These are the activations of a small neural network, seen along a few directions. Each row is one input.
In each table, some parts of the input vary, and every possible input appears once, in random order.
A made-up example of a description, with smaller parts first: ring(5) and (point or line(11) or (values(3) and line(4))).
Shared parts are said once, and a part with two or three values counts as separate values.

Other details of the inputs shift rows strongly along two fixed directions, in all tables alike. That doesn't count.

A family of inputs:
row 1: [ 22  26   4  26  -3 -26  12 -29  14  15 -18   3]
row 2: [ 26 -22  13  28 -60  59  54 -11  30 -41  58  13]
row 3: [ 28  43  21  23 -10 -28  -6  -7   4  16 -25  -5]
row 4: [ -9  -9  -3 -33  10  11 -17  30 -20   1  -2 -10]
row 5: [  6 -22  20  42 -61  50  53 -32  32 -30  50  19]
row 6: [ 10   2 -21 -11   7  -8  -4  23 -10  -6   1  -5]
row 7: [  5   8   7 -12  12 -14 -17   5   0  16 -22  -2]
row 8: [ -4  -4 -13 -15   7  -5 -11  29 -32  -2   7 -18]
row 9: [ -9  -7  -2 -24  13   6 -15  25 -25   4   3 -12]
row 10: [ -4  -9  -3 -30  12   6 -17  28 -13   1  -6  -7]
row 11: [ 13  34  15  37  -4 -32   8 -36  13  29 -20   0]
row 12: [ 14  49  29  26  -3 -42 -13 -44  28  30 -39   5]
row 13: [  8 -11   9 -13 -26  32   5  32  -4 -20  19  -2]
row 14: [ 27  29  13  21   2 -22  -2 -20  26  17 -30   4]
row 15: [-25 -21 -18 -18  19  -2  -1  14 -27   5   8 -10]
row 16: [ 14  15 -19  -7  12 -16 -11  22  -4   0 -10  -4]
row 17: [ 26  24   4  25   0 -24  10 -27  20  12 -22   6]
row 18: [-12 -10  -1 -24  15   4 -14  19 -22   9   4  -8]
row 19: [  4  32   8  41  -6 -35   6 -51  11  21 -26  11]
row 20: [ 26  29   4  22   6 -25   3 -21  23  14 -27   5]
row 21: [-13 -25  -6   6 -17  31  26  -6   4 -23  28   8]
row 22: [  9 -20  18  44 -60  53  53 -35  36 -40  48  27]
row 23: [ 16  44  27  32  -2 -34  -1 -34  20  33 -27   2]
row 24: [-13 -17 -11 -23  24   3 -13  23  -7  -1  -4  -6]
row 25: [ -5 -33   5  13 -28  53  29  -6  21 -44  41  20]
row 26: [ 26  43  26  19  -3 -33  -8 -27  20  31 -38   3]
row 27: [-20 -17 -10 -21  22   2 -17  14  -6  -6  -4  -3]
row 28: [ -1  -3 -24 -18  11  -8  -7  29 -25  -8   7 -11]
row 29: [-19 -15 -20 -17  21  -4   1  13 -20   1   3  -7]
row 30: [  5  -1 -10 -16  15  -1 -13  19  -3   2 -11  -6]
row 31: [  4  -1 -17 -12  15  -6  -3  10  -8  -1  -4  -5]
row 32: [ 21 -22  26  36 -61  57  49 -19  28 -26  56  11]
row 33: [-18 -19  -2 -32  17   5 -16  25 -10   3   1  -5]
row 34: [-24 -18 -19 -21  27   3 -10  16 -13 -11  -2  -1]
row 35: [-12 -24  13  -9 -18  31  -1  -2  12 -20  24  10]
row 36: [  8  46  25  35  -5 -40 -12 -50  20  31 -31   9]
row 37: [-25 -20  -2 -32  16   5 -22  16 -10  -2   2  -3]
row 38: [-13 -14 -18 -19  26   1  -5  19 -10  -4  -2  -4]
row 39: [-24 -17 -21 -16  24  -2  -5   9 -14  -7  -3   0]
row 40: [  7   8 -15 -10  19 -11  -8  12  -4   3 -14  -4]
row 41: [-29 -12  -3 -22  14   3 -18   9 -18   7   6  -6]
row 42: [-27 -12  -1 -29  12   3 -26   6 -13   1   2  -1]
row 43: [ 20  46  28  24  -2 -38  -6 -32  25  33 -37   3]
row 44: [ 11   1  -6   4 -11  -5   5  12 -14  -9  13  -9]
row 45: [-22 -18 -11 -20  22   3 -21  10  -8  -8  -5   2]
row 46: [-26 -18 -22 -15  24  -1  -9   5 -17 -10  -4   6]
row 47: [ 21  25  10  31  -8 -27  12 -33  10  20 -16   1]
row 48: [-34 -17 -15 -12  13   0 -14   1 -26   5   5  -2]
row 49: [  1  -4  -5 -28   5   3 -18  40 -16  -3  -7  -8]
row 50: [  4  -4 -18 -23  11   2 -18  39 -12  -6  -4  -8]
row 51: [-11 -11 -12 -18  13   1 -10  19 -29   4   6 -15]
row 52: [-20 -29   1   6 -23  34  18  -4  -2 -14  36   3]
row 53: [ 23 -24  18  30 -61  57  52 -13  24 -36  59   9]
row 54: [ 18  28   5  29   5 -30  11 -30  21  15 -27   6]
Each input here is: line(6) and ring(9).
The inputs of row 2 and row 22 match in every part but the line(6) part. If row 10 is changed in the same way as row 2 into row 22, which row does it become?
> row 35
The inputs of row 12 and row 4 match in every part but the line(6) part. If row 27 is changed in the same way as row 12 into row 4, which row does it become?
> row 30
Start at row 8 and move only the line(6) part, one step at a time. The first step leads to row 51. Which rows follow, in order?
> row 32, row 11, row 52, row 48
Start at row 32 and move only the ring(9) part, one step at a time. The first step leads to row 47. Which rows follow, in order?
> row 1, row 17, row 20, row 14, row 7, row 26, row 18
Change only the line(6) part in row 46. List by row number the other rows that result.
> row 6, row 17, row 31, row 39, row 54
